Each row has a name. Each question is about the rows just above it.

<63>: [-38   9 -42 -18  25  39 -24 -17 -32 -61  42 -45 -23  40   5 -53 -86 -34
  -2  82  -8  19  27  36  37   8 -43 -18   3   9  50 -13  13  55   8]
<65>: [-37  17 -42 -26  13   0 -27   1 -24 -60  35 -44 -28  21  29 -34 -71 -40
  24  34 -18  17 -18  22  53   9 -43 -16   5   5  12  24 -17  50   7]
<124>: [ -1   9 -18 -29  -9 -25 -29  51  -1 -16  45 -25 -34   6  30 -28  15 -48
  17 -20 -27  48   0  17  37  20 -42  -7   9   1 -32  71 -42 -19   5]
<99>: [ -1  28  29  42  -8  -7 -30  82  25 -14   6 -19  18   7 -46 -39  15   9
   2  45  13  -9  42  20 -14 -33 -32  13  13  -1  13 -26 -41 -36   7]
Whose row is [-38   9 -42 -18  25  39 -24 -17 -32 -61  42 -45 -23  40   5 -53 -86 -34
  -2  82  -8  19  27  36  37   8 -43 -18   3   9  50 -13  13  55   8]?  <63>
The row with [ -1   9 -18 -29  -9 -25 -29  51  -1 -16  45 -25 -34   6  30 -28  15 -48
  17 -20 -27  48   0  17  37  20 -42  -7   9   1 -32  71 -42 -19   5] is  <124>
Whose row is [ -1  28  29  42  -8  -7 -30  82  25 -14   6 -19  18   7 -46 -39  15   9
   2  45  13  -9  42  20 -14 -33 -32  13  13  -1  13 -26 -41 -36   7]?  <99>

<48>: [-45 -17  27  57 -40  22  70]
<91>: [ 53  20   0 -84  -9 -50  -7]
<83>: [ 18  33 -32  62 -63  20  78]
<97>: [-67 -57  35  53  28 -58 -45]
<132>: [ 57  27  15 -57  38 -34 -53]
<103>: [ 28 -29  11 -64 -48 -65  59]
<145>: [ -4 -26  28 -78  -3 -38 -63]
Which value is in both <145> and <83>?  [-63]
Which value is in both <132> and <97>?  [-57]
Shared by <83> and <91>:  [20]

<64>: [-12 -49  19   8  -3  13 -38  68 -28 -15  19  30 -22  29 -35  59 -45  40
 -30  15 -19  -5  31 -44 -21  -8 -22 -34 -26 -44 -31  16  -4  -5 -30  37
   7  32  -2  56 -68   5  89 -19  22  51 -68 -21   1  -5]
<21>: [-38  -9 -31 -31 -20 -25  -8  49  13 -16 -38 -22  67  14 -23 -23 -31  -5
  -2  30  22 -30  14 -45  43 -22  40 -11  -5  13 -13   5  12  -6  38  -6
   2 -33  -5  23 -38  16  19  44 -35  40   3  45 -17   7]
<45>: [-30 -46   9  -8  58 -36 -26   5  12 -28 -18 -26  33  10 -23 -35  21  48
  42   5  39 -25 -15  45 -10 -20 -12  -9  -1  31  25 -45 -44   4   2  20
  33   4  77  24 -25   8 -18  -7 -25 -24 -20  25   5  13]
Which row holds [-30 -46   9  -8  58 -36 -26   5  12 -28 -18 -26  33  10 -23 -35  21  48
  42   5  39 -25 -15  45 -10 -20 -12  -9  -1  31  25 -45 -44   4   2  20
  33   4  77  24 -25   8 -18  -7 -25 -24 -20  25   5  13]?  <45>
Whose row is [-12 -49  19   8  -3  13 -38  68 -28 -15  19  30 -22  29 -35  59 -45  40
 -30  15 -19  -5  31 -44 -21  -8 -22 -34 -26 -44 -31  16  -4  -5 -30  37
   7  32  -2  56 -68   5  89 -19  22  51 -68 -21   1  -5]?  <64>

<10>: [ 23 -16   9   5  -8 -17  11  -8  23  -1  -7 -10  20 -16  17 -27  51 -21
  14  12  21  22 -10 -12]
<127>: [ 40   4   0 -66  31  11 -32   5  23  20  28  22  38  51  16  12  44  16
  26  15  22  14  31   1]
<136>: [-49  12 -43  55   1   6 -15   9   8  25   7   1 -51  31 -45   5  23  -7
 -31 -30 -55   5  30   9]
<94>: [-12  -1  15  23 -14 -12  54  -6 -13  -7 -13 -13 -20  24 -14 -18 -36 -15
  -6  20   5 -23 -18  -3]
[ 23 -16   9   5  -8 -17  11  -8  23  -1  -7 -10  20 -16  17 -27  51 -21
  14  12  21  22 -10 -12] is in which row?  <10>
Whose row is [ 40   4   0 -66  31  11 -32   5  23  20  28  22  38  51  16  12  44  16
  26  15  22  14  31   1]?  <127>
Where do [-49  12 -43  55   1   6 -15   9   8  25   7   1 -51  31 -45   5  23  -7
 -31 -30 -55   5  30   9] appear?  <136>
The row with [-12  -1  15  23 -14 -12  54  -6 -13  -7 -13 -13 -20  24 -14 -18 -36 -15
  -6  20   5 -23 -18  -3] is  <94>

